Each row has a name. Each question is about the rows just above it.

<120>: [ -1  63  72 -63 -61 -42 -51 -35  27  72  25 -51 -51  58  29  63 -44  58]
<214>: [-22  66  89 -57 -70 -47 -71 -50  10  56   8 -69 -54  46  13 -43 -54  51]
<217>: [-66  64 119 -78 -81 -37 -86 -51 -14  67 -51 -74 -40  29 -31  88 -45  44]
The value that <217> holds more than once:
[-51]
Right after [-42] comes
[-51]

<183>: [-38  14  33 -35  80  80  11 -41]
<123>: [ -7  -3 -34  29 -94 -10   5   7]
<214>: [ 21  21 120  28 -98 -32  35  27]
What comes right after [29] in the named rows?
[-94]
Repeated in <183>:
[80]
Repeated in <214>:
[21]

<206>: [ 10 -26 103   4 -55  17  63 -65  66  30]
<5>: [ -94  -79  -72 -109   -2  -70  -90  -32  -56   93]
<183>: [  56 -108   37  -14  104   23  -80   51  -38   49]
<217>: [-62 -82 -87  78  89  19 -49 101   6 -59]
<123>: [ -16  100  -76 -101  -63 -112  -57  -28   85  -29]
<9>: [ -54   32   25  -95 -102 -110   65  -95   61  -95]
The entry that follows [85]:
[-29]
The value that <9> holds more than once:
[-95]
What comes right after [-2] in the named rows?
[-70]
What comes right after [65] in the named rows?
[-95]
The entry that follows [-79]:
[-72]
What comes right after [89] in the named rows?
[19]
Right after [56] comes
[-108]

<11>: [-36 -69 -35   6 -23   5 -12  11  49]
<183>: [ 44 120 -88  27  34 -33  17  41  44]
<206>: [  45  -36  -70   59   45   36 -102   36   58]
<123>: [ -47  -85  -76   86  -85  -85  -29 -108  -85]
Which value appears more than once in <183>?
[44]
The value that <123> holds more than once:
[-85]
The entry that follows [6]:
[-23]
What comes right after [-76] in the named rows?
[86]
[-36 -69 -35   6 -23   5 -12  11  49] is in which row?
<11>

<120>: [  31   16 -127   -5]
<123>: [ 69  12 -94  79]
<183>: [ 21 -10 108  87]
<17>: [-44   6 -78 -99]
<214>: [ 35  -5 -98  98]
<206>: [  59   19 -118   41]
<9>: [ 11 -10 115  78]
<217>: [63 17 63 63]
<158>: [  48   12 -120   41]
<5>: [-50 -19 125 -46]
<177>: [  43   16 -126    5]
<11>: [ -27   10 -104  -85]
The entry that follows [-27]:
[10]
Which value appears more than once in <217>?
[63]
What comes right after [35] in the named rows?
[-5]
Right after [6] comes
[-78]

